A small network was shown many inputs. Here are its activations along a few directions, one row for each input.
Each table varies a few parts of the input and shows all the possible inputs, shuffled.
A made-up example of a description, with smaller parts first: values(2) and (point or line(11) or (line(4) and ring(5))).
Shared parts are said once, and a part with two or three values counts as separate values.

Other details of the inputs vary at random and push rows far along three fixed directions, the same in every table; ignore that.
To show where, the next rows are all for the same input, with only those details redrawn:
27  0  6  -16  2  0  7  -8  2  -43  2  -12  -10  30
4  11  -16  10  -12  21  -37  9  20  1  -15  4  -12  -25
14  1  -2  23  -8  36  2  -5  6  -23  -27  -3  -6  4
-22  -4  -10  -15  20  7  -19  17  3  17  1  28  7  -21
16  10  -8  -30  -2  -16  -32  6  15  -20  14  -6  -16  2
-11  -14  4  -2  24  22  20  3  -10  -7  -11  21  13  8

Table:
x1: 31  3  8  -11  -13  -12  23  -14  1  -35  11  -13  -4  17
x2: 0  -5  6  3  33  23  26  3  -14  14  -4  8  10  9
x3: 22  17  -8  -33  -3  -11  -27  2  11  -17  24  -8  -14  -6
x4: -30  -4  -6  0  1  -9  -13  12  5  42  5  16  10  -7
x5: 17  1  10  -15  -22  -11  18  -23  -2  -30  18  -19  4  25
x6: 19  4  0  -9  -11  -10  21  -13  -9  -40  18  -26  -2  18
x7: -37  -8  -6  -9  -4  -8  -15  7  7  27  6  22  18  -19
x8: -18  -17  19  4  28  19  21  -9  -14  4  -6  14  -7  4
x9: -24  -7  -7  -7  6  -10  -8  15  8  21  0  28  11  -26
x10: 2  -4  -7  38  -17  19  7  2  3  -14  -23  -16  -5  9
x11: -32  -12  13  -49  11  -52  -8  -10  -4  19  42  8  -6  6
x12: -16  -7  9  1  0  13  35  -13  -14  19  1  6  23  5
x13: 2  9  -13  -19  -13  -30  -23  6  10  -19  21  -17  -9  -2
x14: -6  -10  8  7  31  20  20  10  -11  9  -9  15  6  19
x15: 8  13  -12  -8  -8  -28  -21  12  9  -2  17  -22  -17  8
x16: -14  -10  6  8  7  8  33  -9  -13  24  -2  4  21  13
x17: -25  7  -14  -7  9  -2  -2  12  -8  33  13  7  12  -32
x18: -3  -6  9  13  18  3  27  -3  -25  17  -7  5  23  4
x19: -20  -11  14  -45  21  -52  -2  0  -1  14  36  14  -13  -3
x20: 13  23  -12  9  -10  27  -28  6  15  17  -8  -6  -12  -32
x21: 22  9  2  29  -21  25  21  -11  5  -2  -21  -12  -2  -9
x22: 17  7  2  33  -23  22  7  -16  -9  -16  -20  -8  9  -11
x23: 5  7  -14  15  -8  19  -38  16  20  8  -17  1  -17  -14
x24: 1  1  -3  -18  -23  -32  -28  3  18  0  16  -12  -8  14
x25: 27  0  6  -17  2  0  7  -8  2  -43  3  -12  -10  30
x26: 23  -5  11  2  -9  -20  5  -6  -7  -30  -3  -17  -2  34
x27: -23  3  -16  0  16  -6  -3  15  -7  37  11  5  10  -23
x28: -31  -18  11  13  15  5  29  -11  -20  4  -2  3  -1  0
x29: 21  21  0  -20  -13  -30  -21  -4  -3  0  19  -18  -3  -10
x30: -6  9  1  26  -22  -2  -36  -9  4  16  -13  -6  -19  -34
x31: -2  -9  6  10  18  6  37  0  -10  18  -6  10  14  4
x32: 11  1  2  34  -21  16  2  -11  -4  -19  -28  -6  8  -2
x33: 2  -11  19  -18  26  -32  27  1  -26  -6  14  3  15  39
x34: 3  4  -13  23  -23  2  -28  14  25  12  -18  2  -12  -19
x35: -8  -13  8  13  17  2  31  8  -6  14  -10  16  10  14
Q: Changing only one part turns x10 into x34. The same change can be made to x6. Which row results?
A: x1
Q: What is each input in this table made of?
A: values(5) and (point or ring(6))
Q: Which other rows agree with x12 in the values(5) part? List them by row number.
A: x4, x5, x7, x11, x16, x24

Table:
x36: 13  6  2  -9  2  0  -6  -3  3  -16  5  -7  -15  1
x37: -16  5  -11  -24  17  -11  -17  15  -1  22  18  11  3  -21
x38: 0  -4  8  -5  -3  -10  -1  -4  1  1  0  2  -1  10
x39: -16  -3  -9  -28  13  -12  -26  19  10  16  14  23  2  -14
x40: 9  0  4  8  -7  -10  6  -3  2  -10  -1  -15  -11  14
x41: 3  -2  -1  -14  6  -4  -6  3  7  -13  7  -2  -12  11
x42: 10  2  0  4  -11  -10  4  -3  6  -10  3  -18  -11  15
x43: 22  7  2  -9  -6  1  -6  -5  7  -22  1  -6  -10  3
x44: 4  0  2  0  4  -9  -1  3  -4  -5  3  -7  -3  12
x45: 12  15  -14  36  -26  31  -15  0  9  9  -24  -7  2  -24
x46: 6  -5  3  -12  5  -3  -5  3  5  -13  1  7  -4  8
x47: -12  3  -7  -7  4  -10  -4  6  0  22  13  2  1  -17
x48: -15  -20  11  13  15  12  46  -2  -16  4  -12  15  23  20
x49: 4  1  8  -8  -3  -8  2  -8  -1  2  6  -1  1  2
x50: 9  3  0  -18  3  1  -1  0  4  -12  8  3  -1  2
x51: 17  6  0  1  -14  -5  9  -7  3  -9  3  -14  0  6
x52: 6  0  3  0  3  -10  -2  2  -4  -5  1  -3  -1  11
x53: 11  5  -1  3  -1  7  0  -1  -2  -7  -7  0  4  -4
x54: -5  5  -8  44  -32  23  -19  -8  8  -1  -28  -5  -7  -29
x55: 7  -2  6  -1  -11  -3  2  -7  5  -6  -1  -6  -3  15
x56: -13  0  3  -8  6  -7  -8  -1  -2  21  9  5  -2  -13
x57: 6  1  -2  -4  -2  -6  0  4  0  -4  2  -2  6  11
x58: -7  7  -14  40  -36  29  -16  -7  14  -1  -24  -8  -3  -26
x59: 13  2  -3  -3  -3  0  0  1  6  -18  -1  -11  -4  16
x60: -8  -5  4  -4  -5  -13  0  -8  -5  -13  7  -6  -4  2
x61: -12  -21  14  10  29  15  38  -1  -22  -4  -15  18  18  20
x62: 4  1  -3  -4  1  -5  1  4  1  -4  5  -6  3  13
x63: -7  4  -5  -14  14  -9  -14  9  -3  14  8  11  3  -17
x64: 9  1  -1  4  -11  -6  8  -2  6  -9  2  -14  -5  15
x65: 15  1  -1  -3  -5  0  -1  1  5  -18  -3  -7  -1  15
x66: 5  -2  -2  -15  4  -2  -6  4  10  -13  7  0  -7  10
x67: 13  4  6  -4  -13  -1  4  -11  3  -6  4  -10  -1  8
x68: 16  1  2  0  -4  -2  -3  0  3  -18  -6  -6  -3  13
x69: -34  -4  -9  -21  6  -21  -19  8  -1  19  20  13  4  -22
x70: -1  7  -10  -16  4  -4  -15  10  3  9  8  7  6  -15
x71: 11  18  -15  40  -26  32  -18  -1  10  9  -22  -15  -9  -26
x72: 7  4  -1  -17  4  2  0  0  5  -12  10  -1  -4  3
x73: 16  5  4  5  -8  -8  8  -8  -1  -9  4  -19  -10  5
x74: -11  -1  -5  -3  -15  -7  -11  -1  3  -3  4  3  5  -12
x75: -25  -4  -1  22  4  28  7  -2  -4  33  -14  15  9  -23
x76: -15  -20  15  17  19  8  44  -4  -20  4  -13  14  16  18
x77: -3  5  -1  -5  -7  1  -6  -4  5  12  7  -2  0  -8
x78: 3  -2  4  0  -4  -13  5  1  2  -2  0  -1  1  9
x79: -27  -8  -3  24  1  26  3  3  2  31  -18  18  11  -15
x80: 21  11  1  3  -8  -4  -3  -6  -3  -14  3  -21  -9  6
x81: -11  -7  7  4  4  -3  0  -2  -2  13  -5  9  0  2
x82: -15  3  -5  -16  10  -24  -14  10  -1  29  17  12  3  -24
x83: -3  1  -1  -3  12  3  1  4  -7  4  1  3  1  -8
x84: -8  -4  -4  -1  10  4  -1  8  -1  4  -2  4  1  2
x85: -23  -5  -3  -9  -3  -15  -13  3  -2  9  7  15  9  -20
x86: 21  8  2  2  -8  -3  2  -6  -3  -13  0  -12  1  6
x87: 13  1  2  1  0  -3  -2  0  1  -18  -3  -13  -11  15
x88: 6  4  0  -16  7  1  0  -1  2  -12  10  -3  -9  3
x89: -10  -14  8  1  26  22  45  -3  -21  -3  -6  13  24  14
x90: 6  -3  3  -12  7  -8  -10  2  5  -13  3  3  -11  8
x91: -9  -12  8  7  21  20  45  -4  -23  2  -5  10  26  14
x92: 15  3  3  5  -7  -4  0  -1  0  -14  -5  -8  0  14
x93: 11  4  2  -4  -7  -13  4  -3  0  -2  6  -7  1  0
x94: -5  -15  20  14  13  16  41  -17  -20  -1  -12  7  12  16
x95: 8  6  -3  -7  -7  -10  6  -3  3  -1  12  -11  -1  2
x96: -7  4  -4  -21  14  -9  -21  8  3  10  11  15  -5  -19
x97: 5  -3  2  -12  8  -6  -8  3  5  -13  5  -1  -14  9
x98: -15  1  -5  26  7  22  -1  6  -9  27  -17  16  13  -27
x99: -4  -3  5  -6  0  -7  2  -5  1  2  5  -5  -6  13
x100: -25  -5  0  -15  12  -17  -16  9  1  29  12  15  -1  -11
x101: 2  9  -13  42  -20  30  -17  5  11  9  -26  -9  -7  -16
Q: Changing only one part turns x80 into x86. The same change can be made to x60. Which row results?
A: x85
Q: What is each input in this table made of?
A: ring(6) and (point or (values(2) and line(5)))
Q: Which other rows does x90 become when the values(2) part takes its other values? List them by row number.
A: x96
Q: A walk changes only the line(5) part. It starts at x88 and steps to x37. List the rest of the walk in order.
A: x71, x47, x75
Q: Which other rows agree with x39 in the ring(6) part? List them by row number.
A: x45, x48, x50, x51, x55, x57, x65, x67, x70, x74
Q: A walk changes only the ring(6) part. It starts at x76 and steps to x78. List the rest of the walk in order.
A: x48, x64, x42, x40

Table:
x102: -37  -2  -20  13  5  13  -10  17  -3  45  -6  22  30  -35
x103: -12  11  -12  -19  -9  -7  -48  7  17  25  21  6  -9  -24
x104: -10  16  -21  -11  -18  -28  -32  17  15  25  20  1  3  -34
x105: 2  2  -3  8  -15  -1  -7  -6  7  -18  -11  -19  -14  7
x106: 19  10  3  7  -11  6  -11  -15  -5  -15  -3  -15  -6  -3
x107: -9  -7  12  37  2  35  30  -12  -20  5  -23  16  13  -17
x108: 19  10  -1  5  -26  2  4  -9  10  -15  0  -11  2  -6
x109: -15  -17  0  40  10  42  24  8  -5  4  -25  17  7  6
x110: 0  -8  16  -37  19  -12  19  -5  -12  -19  24  6  2  38
x111: -20  8  -15  -8  -15  -29  -35  6  17  22  15  1  -14  -33
x112: -3  -21  22  -29  16  -39  22  -10  -8  -13  9  4  4  39
x113: 10  -6  18  -38  21  -23  37  -10  -13  -7  27  -3  1  20
x114: 8  6  1  17  -23  -1  1  -6  8  -7  6  -15  -15  7
x115: -4  -11  11  -24  15  -20  21  -6  -14  -11  28  -7  5  40
x116: -2  -7  0  32  22  49  31  -1  -3  7  -33  19  8  -6
x117: -36  1  -14  10  24  18  -8  23  -3  53  -11  22  12  -34
x118: 18  6  0  16  -4  0  -11  5  1  -23  -6  -13  -11  1
x119: 11  -13  24  -25  23  -39  19  -6  -22  -11  15  6  9  37
x120: -6  -14  16  -39  18  -20  21  -11  -12  -25  13  1  2  28
x121: -40  -5  -2  10  6  19  -6  10  3  46  2  37  10  -39
x122: 14  11  -9  7  -20  2  -4  3  5  -16  -6  -18  3  7
x123: -8  15  -17  -8  -5  -23  -47  11  2  24  17  -3  -6  -31
x124: 8  7  -2  11  -15  7  -9  1  7  -12  -2  -16  -14  16
x125: 23  7  3  8  -4  8  -13  -1  2  -26  -7  -5  -12  -3
x126: 16  9  1  18  -18  -8  0  -8  -6  -11  1  -16  -12  -4
x127: 23  9  -8  11  2  5  -2  5  13  -11  -7  -17  -16  6
x128: 19  2  -3  4  -10  15  -10  0  14  -20  -2  0  -18  9
x129: -51  -32  4  -36  50  -8  15  17  -16  25  10  51  22  -13
x130: 19  9  -5  9  -9  5  -1  -5  3  1  -3  -28  -11  6
x131: 19  12  -6  -1  -19  10  -6  -4  7  -19  -7  -10  3  3
x132: -14  -7  5  42  10  35  23  0  -23  4  -31  9  15  -5
x133: -20  -15  11  30  -3  31  31  -16  -5  3  -25  14  8  -14
x134: 2  1  -4  11  -17  -2  -7  -14  6  -13  -6  -22  -11  6
x135: -1  11  -25  -27  -3  -14  -45  22  20  12  14  18  1  -32
x136: -33  -32  20  -11  34  11  51  -16  -28  -1  -3  22  27  19
x137: 10  -1  14  -42  30  -15  26  -5  -13  -12  20  -3  2  30
x138: -17  2  -18  -16  -2  -22  -46  22  20  13  8  4  -16  -28
x139: 18  13  4  5  -9  8  -12  -8  -4  -20  -7  -11  -9  -2
x140: -7  -7  5  29  11  49  30  -11  -11  19  -28  5  14  -7
x141: 16  1  9  14  -19  -3  -12  -3  14  -2  -8  -7  -12  21
x142: 26  7  6  11  -10  -5  -4  -2  11  5  -15  -16  -12  12
x143: -17  -5  -13  -57  28  -49  -14  30  -1  10  40  21  16  -1
x144: 22  5  0  10  -24  -9  -6  0  11  -6  -13  -9  6  12
x145: 20  9  -3  12  -15  -2  8  -4  4  0  0  -23  -15  -1
x146: 18  9  -5  1  -21  9  -6  -11  7  -14  -2  -15  7  1
Q: What is each input in this table made of?
A: values(5) and (point or (values(2) and line(4)))
Q: Changing only the values(5) part turns x136 into x106. The same change can be made to x112. Which row results?
A: x119
Q: Changing only the values(5) part turns x109 into x118. The same change can be made to x121. Which row results?
A: x107
Q: Which other rows does x102 become when the line(4) part takes its other values? List them by row number.
A: x104, x122, x143
Q: Which other rows does x111 become when the values(5) part takes its other values? List them by row number.
A: x104, x114, x126, x145
Q: Which other rows agree with x142 in the values(5) part? List them by row number.
A: x113, x116, x117, x127, x130, x137, x140, x145
